Each row below holds a small network's activations on one input, seen along a few directions.
Each table varies a few parts of the input and shows all the possible inputs, shuffled.
A made-up example of a description, with smaller parts first: one of 5 places around a ring, together with either a single point or one of 9 places along a line or (one of 3 separate values, together with one of 6 places along a line).
Shared parts are said once, and a part with two or three values counts as separate values.

A family of inputs:
x1: [ 34.1  28.1 -28.7 -55.9  -2.4  -5.1 -54.3   5.1 -23.8 -11.2  61.1  -8.9
  41.5]
x2: [ 28.3  20.9  -9.7  -2.0   4.3  11.2  -4.1  20.1 -13.9  -2.0  17.9  32.9
 -11.2]
x3: [-15.8 -15.1 -11.0  -6.3  -5.9 -16.1 -19.4 -25.5  32.4   1.1 -18.8  -4.0
 -19.1]
x4: [ 18.6   5.8   6.5  -1.0 -11.6  14.7  21.1  30.6 -14.6  -6.3  13.4  50.4
 -17.7]
x5: [-17.7 -17.5 -12.1  -1.0  -0.1 -24.7 -12.9 -25.1  24.5   9.5 -19.0  -0.8
 -23.2]
x6: [25.0 18.2  1.7  3.1 -1.1 11.7 -0.6 24.1 -0.7 -0.6 16.9 35.9 -7.8]
x7: [-27.0 -21.8   1.4  11.3 -14.0 -18.8   5.5 -24.3  21.5   3.3 -23.8  22.0
 -14.0]
x8: [-12.3  -3.4  12.8  31.9   5.9  12.9  38.0   5.5 -12.8  -1.1  -7.6 -17.3
  17.7]
x9: [-24.6 -21.0   8.2  -1.9 -24.1 -15.3  15.5 -21.5  19.0   8.8 -26.1  25.2
 -25.7]
x10: [ 33.6  23.1  -0.9  -8.3  -0.8  21.1 -12.6  14.9  -8.5 -10.5  16.8  29.9
 -10.0]
x11: [ 27.5   5.7  11.1   9.9  -4.9  16.2  11.1  18.0 -16.5 -10.0  10.7  49.2
  -7.8]
x12: [ -7.9 -22.1 -32.1 -54.8 -12.7 -36.4 -73.5 -25.4  16.3   7.1  13.1 -47.0
  27.2]
x13: [  6.0   2.2 -17.8 -48.0  22.1  -0.7 -28.4   5.2 -13.0  -0.9  15.7 -74.0
  60.0]
x14: [ -2.3   6.0   6.2   9.8  18.3  20.7  15.1   0.4  -3.8  -2.7  -6.3 -39.4
  11.7]
x15: [-20.2 -20.0  -0.5   1.8  -6.1 -25.4  -6.6 -20.9  36.3   8.4 -19.3   3.6
 -18.5]
x16: [ 23.6  18.8  13.0  10.7  -3.5  11.4  -2.8  19.0 -19.1 -10.6  10.8  41.4
 -16.1]
x17: [-11.5  -1.6  16.5  19.5  -2.9  15.0  48.1   7.6 -15.5   3.7  -8.4 -14.9
   3.9]
x18: [-28.0 -14.4   3.3  12.6 -10.7 -24.7  -9.2 -23.1  18.2   1.1 -25.0  11.3
 -23.1]
x19: [-15.8   5.2  15.4  32.3  10.9   9.3  24.4   6.1 -15.9  -2.7  -9.9 -26.8
   9.9]
x20: [ -9.3   0.4  11.8  21.1  16.1  10.4  25.0   8.6   1.7   8.1  -6.4 -33.3
  14.3]
x21: [ -4.4   2.7   4.7  15.1  23.2  12.5  20.4   0.6 -11.8   7.6  -5.7 -35.6
   8.0]
The inputs of x6 and x20 match in every part but one. If x1 is changed in the same way as x6 into x20, which row does it become? -> x13
What do these inputs look like to the network? -> one of 3 separate values, together with either a single point or one of 6 places along a line
Which other rows does x5 become when the choice among 3 separate values takes its other values? List them by row number. -> x2, x21
Which other rows agree with x9 in the choice among 3 separate values? List them by row number. -> x3, x5, x7, x12, x15, x18

A family of inputs:
x22: [ 14.0  15.6 -19.5 -26.5  -1.1  -7.2 -35.3 -11.2   5.7   0.2  19.1  -5.0
   2.6]
x23: [-14.8  -5.0  -2.4  -6.4   6.2 -15.5  -6.8  -9.9 -15.0   8.8   2.2 -39.0
  25.2]
x24: [ 19.4  11.7 -10.2 -27.9  18.4   5.0 -32.2   9.2 -12.9  -3.4  15.5 -35.3
  16.7]
x25: [-16.5 -24.7   2.8 -13.2  -0.9  -8.6  13.8 -16.7  18.8  16.8 -21.9 -25.7
  -1.6]
x26: [  8.8  19.8 -10.4 -16.3  21.7   3.1 -18.6  -5.7  -2.8   4.9  18.3 -41.9
  20.3]
x27: [-23.0  -2.8  44.2  82.2  -4.1  17.5  75.9   6.8  12.3  13.8 -51.8  40.6
 -65.0]
x28: [ 21.6  10.6 -17.2 -35.2   1.6  -1.5 -45.4   6.2  -6.5  -3.6  15.1  -7.7
   4.3]
x29: [  8.8  15.4 -19.6 -14.9  15.8   4.4 -22.8  -9.6  -0.9  -4.9  18.8 -29.4
  20.6]
x30: [ 43.7  28.3  15.0   8.5  -5.9  28.8  26.8  45.2 -32.7  -8.1  25.0  74.2
  -5.2]
x31: [-14.9  -7.7  40.2  65.3  -6.7  -4.4  56.0  -4.5  21.1   4.2 -48.7  75.7
 -73.3]
x32: [-19.9 -24.2 -12.1 -18.3 -12.4 -16.4   0.4 -19.3  25.1   8.5 -17.7   6.2
 -13.3]
x33: [-16.5  -8.5  42.6  74.3  -6.1   7.5  66.1  -1.1  16.7   6.3 -49.6  58.3
 -69.0]
x34: [-21.3 -13.3   7.6  -5.4  -8.5 -11.0  -2.2 -14.7   6.6   0.4  -9.6 -28.3
  15.8]
x35: [-18.5 -26.1  -9.5 -15.1  -9.1 -12.5   5.0 -19.7  22.9   7.9 -18.8  -3.3
  -7.9]
x36: [-15.2 -25.9   0.4 -15.8  -5.4 -11.9   9.4 -18.5  21.2  14.7 -20.1 -16.3
  -6.9]
x37: [-23.7  -9.9   9.8  -2.9  -3.1  -9.2   2.1 -11.5   4.1   3.6 -12.1 -37.7
  21.1]
x38: [-14.2 -10.9 -14.0  -7.7  -4.5 -16.6 -15.3 -15.3 -10.5  -2.3   5.2 -17.1
  19.4]
x39: [ 12.8  14.9 -15.6 -22.6  25.6   8.7 -27.7  11.7 -15.3  -7.6  14.0 -40.9
  25.2]
x40: [ 36.1  27.1  11.6  16.8  -2.1  41.2  37.8  47.2 -38.4 -16.3  30.3  58.8
   0.5]
x41: [-10.8 -10.0  -9.2 -14.1 -10.2 -22.5 -19.7 -15.0  -7.5   3.6   6.6 -11.5
   9.6]
x42: [ 39.2  31.5  17.3  16.7  -1.7  40.2  44.6  52.4 -38.3 -11.2  30.9  45.6
  -1.7]
x43: [-22.1 -22.2  -3.0  -7.0   4.3  -3.4  18.5 -14.2  16.0  13.2 -24.7 -31.8
   8.1]
x44: [-20.3 -14.4   5.2  -8.2 -13.3 -13.6  -6.5 -16.4   9.1  -1.3  -7.6 -19.0
  10.3]
x45: [-12.1  -8.7  -4.4  -8.6   0.2 -17.1 -11.2 -13.0 -12.5   5.8   4.3 -29.9
  20.1]
x46: [  4.4  -3.5 -11.5  -5.4  11.7  -3.7 -23.6   0.7   9.2  -2.3   9.0 -25.8
  24.9]
x47: [ 10.9  13.9 -23.9 -20.4   4.5  -1.1 -31.1 -12.0   3.4  -6.7  19.2 -10.9
  11.5]
x48: [-24.1 -14.5  -4.8  -7.7 -17.2 -13.7 -10.7 -17.5  10.9  -8.1  -6.6  -6.0
   9.2]
x49: [ 37.4  26.2  10.9  14.0  -3.4  37.3  31.9  45.0 -36.5 -14.9  28.4  68.4
  -0.8]
x50: [ 29.7  34.2  12.2  21.7   1.7  47.1  49.6  55.0 -42.1 -15.2  32.9  39.4
   2.6]
x51: [-15.1  -8.7  41.4  69.9  -6.6   1.6  61.1  -3.2  18.9   4.6 -49.0  67.0
 -71.1]
x52: [-22.1 -12.0  -0.2 -14.6 -21.5 -20.2 -15.2 -16.5  13.9  -1.1  -5.1  -0.1
  -0.8]
x53: [-15.7  -9.0 -18.9 -14.0 -13.8 -22.7 -24.0 -15.3  -5.7  -1.5   6.9   1.6
   8.6]
x54: [  7.3  -2.7 -11.3 -17.4  -3.3 -13.5 -36.9  -2.0  15.7   3.7  11.8  -0.8
   5.8]
x55: [-23.2  -8.3  37.4  81.9  -4.7  17.1  70.4  -0.2  11.9   3.7 -49.4  52.7
 -63.5]
x56: [ 22.0   9.5 -14.8 -32.5   6.7   0.9 -40.9   6.3  -8.6  -4.7  15.6 -17.1
   8.5]
x57: [ 10.5  13.8 -21.6 -17.5   9.9   1.9 -26.9 -11.3   1.3  -6.4  19.2 -20.2
  16.1]
x58: [  5.4  -5.0 -13.6  -8.1   6.4  -5.5 -28.0  -1.4  11.3  -3.5  10.4 -16.3
  20.0]
x59: [  8.6  -4.2  -8.7 -14.4   1.0 -10.8 -32.5  -1.8  13.7   2.8  11.5 -10.4
  10.7]
x60: [ 21.4   9.8 -12.4 -30.1  12.3   3.2 -36.6   7.2 -10.7  -4.6  15.7 -26.2
  12.7]
x61: [  2.0   0.2  -9.8  -3.2  17.4  -2.8 -19.1   4.4   7.1   0.3   7.0 -35.3
  29.6]
What do these inputs look like to the network? -> one of 5 places along a line, together with either one of 2 separate values or one of 6 places along a line
The inputs of x34 and x52 match in every part but the place on the line of 5. If x24 is changed in the same way as x34 into x52, which row does it become? -> x28
Which other rows agree with x40 in the place on the line of 5? List them by row number. -> x33, x36, x38, x44, x57, x58, x60
Which other rows agree with x35 in the place on the line of 5? List them by row number. -> x41, x47, x48, x49, x51, x56, x59
Which other rows does x31 become when the choice among 2 separate values takes its other values? List them by row number. -> x30
